Each row below holds a small network's activations on one input, seen along a few directions.
In each table, some parts of the input vary, and every possible input appears once, in random order.
Descriptions start from the smaller parts, as in this example, which fits no table here: values(3) and (point or line(9) or (ring(5) and line(6))).
Shared parts are said once, and a part with two or three values counts as separate values.
In the rows, 100 means zero.

Other details of the inputs vary at random and push rows far along two fixed directions, the same in every table; ignore that.

Table:
R1: 110 174 108 112  60  90  81 126  73 100 101
R2: 103 127  90 119 137  94 105 109  96 119  84
R3: 106 156 108 113  82  92  98 112  80 110 102
R4: 104  96 119  96  24  77  99  86  94  95 128
R5: 109 137  95 103 116 119  78 110  84 116  87
R6: 100  39  96  99 118  85 115  85 127 104 101
R7: 107 128  84 104 150 124  94 102  99  98  78
R8:  97  51  94  80 105 112 105  77 116  78 101
R9: 120 161 108 105  73 118  82 106  70  98  94
R10: 102  54 108  96  63 115  93  83 105  89 122
R11:  97  40  98  80 114 109  93  80 120  95 108
R12: 112 170 105 116  74  91  89 124  73 105  98
R13:  99 113  92  94 146 123  90 107  96 111  84
R14: 102  84 126  91  28 116  92  92  87  91 128
R15:  91  42  96  95 115  88 119  87 121 105  98
R16: 103  95 124  93  26 119  92  97  78  91 125
R17: 103 102 102  90 102 119  96  92  98  88  95
R18: 100 114  86  97 149 123  91 109  93 113  79
R19:  86  44  90  91 124  84 120  82 132  92 106
R20:  94 129  79 108 145  97 107 119 103 103  82
R21: 100 107  80 115 166 130  98 110 106 108  84
R22: 100  96 106 105 111  93 112 103 100 114  93
R23:  87  59  89  90 117  85 105  97 128  82 102
R24:  96 131  95 114 137  98 109 111  94 120  82
R25:  99 120  92 115 142  95 108 107 100 117  86
R26:  86  54  91  92 103  85 117  84 120  93 107
R27:  94 104  93  99 114  90 106 108 108  94  98
R28: 109  92 130 101  39  86 103  92  87 104 118
R29: 103  95 114  96  50  81  98  98  97  85 120
R30:  96 102 117  88  27  81  94 103  91  81 121
R31: 100 145  91 110 121  94  93 122  99 100  88
R32:  86  39  92  94 122  86 120  82 125  99 100
Each input here is: line(4) and (values(3) or line(5)).
- Changing only the line(4) part turns R16 into R10. The same change can be made to R8. Which row results? => R9
- Change only the line(4) part in R1. List by row number the other rows that result. => R23, R30, R31
- Change only the line(4) part in R27. List by row number the other rows that result. => R12, R20, R29

Table:
R33: 100  49  86 100 133  89 114  73 128  93 104
R34: 103  93 136  82  28  86 104  84  81 102 119
R35:  94 101  97  89 109  92 111  95 106  86  94
R36:  90  63  76  85 159 135 102  91 122  82  88
R37:  92 141  81 117 178 110 109 123  97 133  65
R38: 115 138 124 114  30  95  93 102  77 105 117
R39:  97 141 115  96  45  93  98 106  76  90 108
R40:  99  54  91 109 112  95 110  88 125  96 111
R41: 119 175 119 120  42  97  90 110  60 112 104
R42: 104  91  81  93 153 131  78  97 111  97  87
R43: 103 159  78 124 159 106  85 137  94 119  78
R44:  91   8  80 108 149  94 117  81 150  90 106
R45:  97 122  74 115 167 101  91 122 112 111  82
R46: 111  55 102  93  85 128  91  75 105  87 112
R47: 115 143  96 118 129 100 103 103  93 111  81
R48: 110 149  84 108 159  96  91 116  98 112  68
R49:  94 107 103 100 108  98 107 102  93 117  91
R50:  92  50 115  75  43  81 112  76 110  69 122
R51: 105 108 125  86  55 134  85  94  73 106 110
R52:  83  34  90  87 101  93 117  91 130  77 113
R53:  87 115  73 105 159 103 112 114 112  99  82
R54: 116 164 110 104  71  90  82 115  71 107  95
R55:  92  38 124  83  39  89 109  86 107  96 130
R56:  93  24  89  86 109  82  99  82 137  87 110
R57: 100 160 114 117  88 109  96 132  66 124  95
R58:  92 129  94 109 105 105 103 125  92  96  97
R59: 102  75 112  87  47  78  88  86 102  88 120
R60: 103 115 131  91  38  91 102  95  74 109 112
- Changing only one part turns R35 into R48. The same change can be made to R39. Which row results? => R59
- Describe the family of inputs behind these rows. => values(4) and (point or line(6))
- Change only the line(6) part in R38. List by row number the other rows that result. => R33, R40, R41, R44, R47
- Which other rows agree with R51 in the values(4) part? List them by row number. => R34, R37, R49, R55, R57, R60

Table:
R61: 106  61 100  91  66  86  98  82 116  72 118
R62:  92  66  77  91 187 120 110  91 126 105  76
R63:  90  64 112  75  62  98  97  94 102  85 114
R64: 105  67 104  90  68  90  92  81 110  81 116
R65: 102  68  77 107 177 121  97  99 125 113  86
R66:  96 118 118  88  65 118  97 108  77 104 105
R67:  79  57 111  93  74  57 130  95 117  98 115
R68:  83  56 104  80  76  94 102  90 113  75 116
R69:  95 155  96 104  96 105  99 127  88  91  93
R70:  98  59 115  81  60 115 107  74  98  95 116
R71: 113 138 105 120 100 128  88 112  75 123  96
R72: 100 148  95 103 114 104  93 111  87  97  86
R73: 103 118 108  88  82 103  91  99  89  98 100
R74:  92  75  71 118 184  66 126  96 137 118  77
R75: 108 144  92 115 106 105  81 115  91 106 102
R76: 113 116 119 104  65 120  93  91  75 109 107
R77: 112 150  94 123 100 102  86 123  91  96  97
R78: 104 147 101 133 104  68 109 122  90 129  96
R79:  99  66  65 107 186 108  94 101 131 108  78
R80:  92 114 115  95  71 125 103 104  77 107 102
R81:  95  61 102  85  74  88 107  84 116  68 115
R82: 117 144 108 107 102 119  86 107  74 115  92
R83: 114 148  97 107 107 107  83 110  81 112  84
R84:  91  59 114  94  71  52 129  85 114  97 114
- Describe the family of inputs behind these rows. => line(4) and (point or line(5))
- Changing only the line(4) part turns R70 into R80. The same change can be made to R72. Which row results? => R68
- Change only the line(5) part in R75. List by row number the other rows that result. => R65, R71, R77, R79
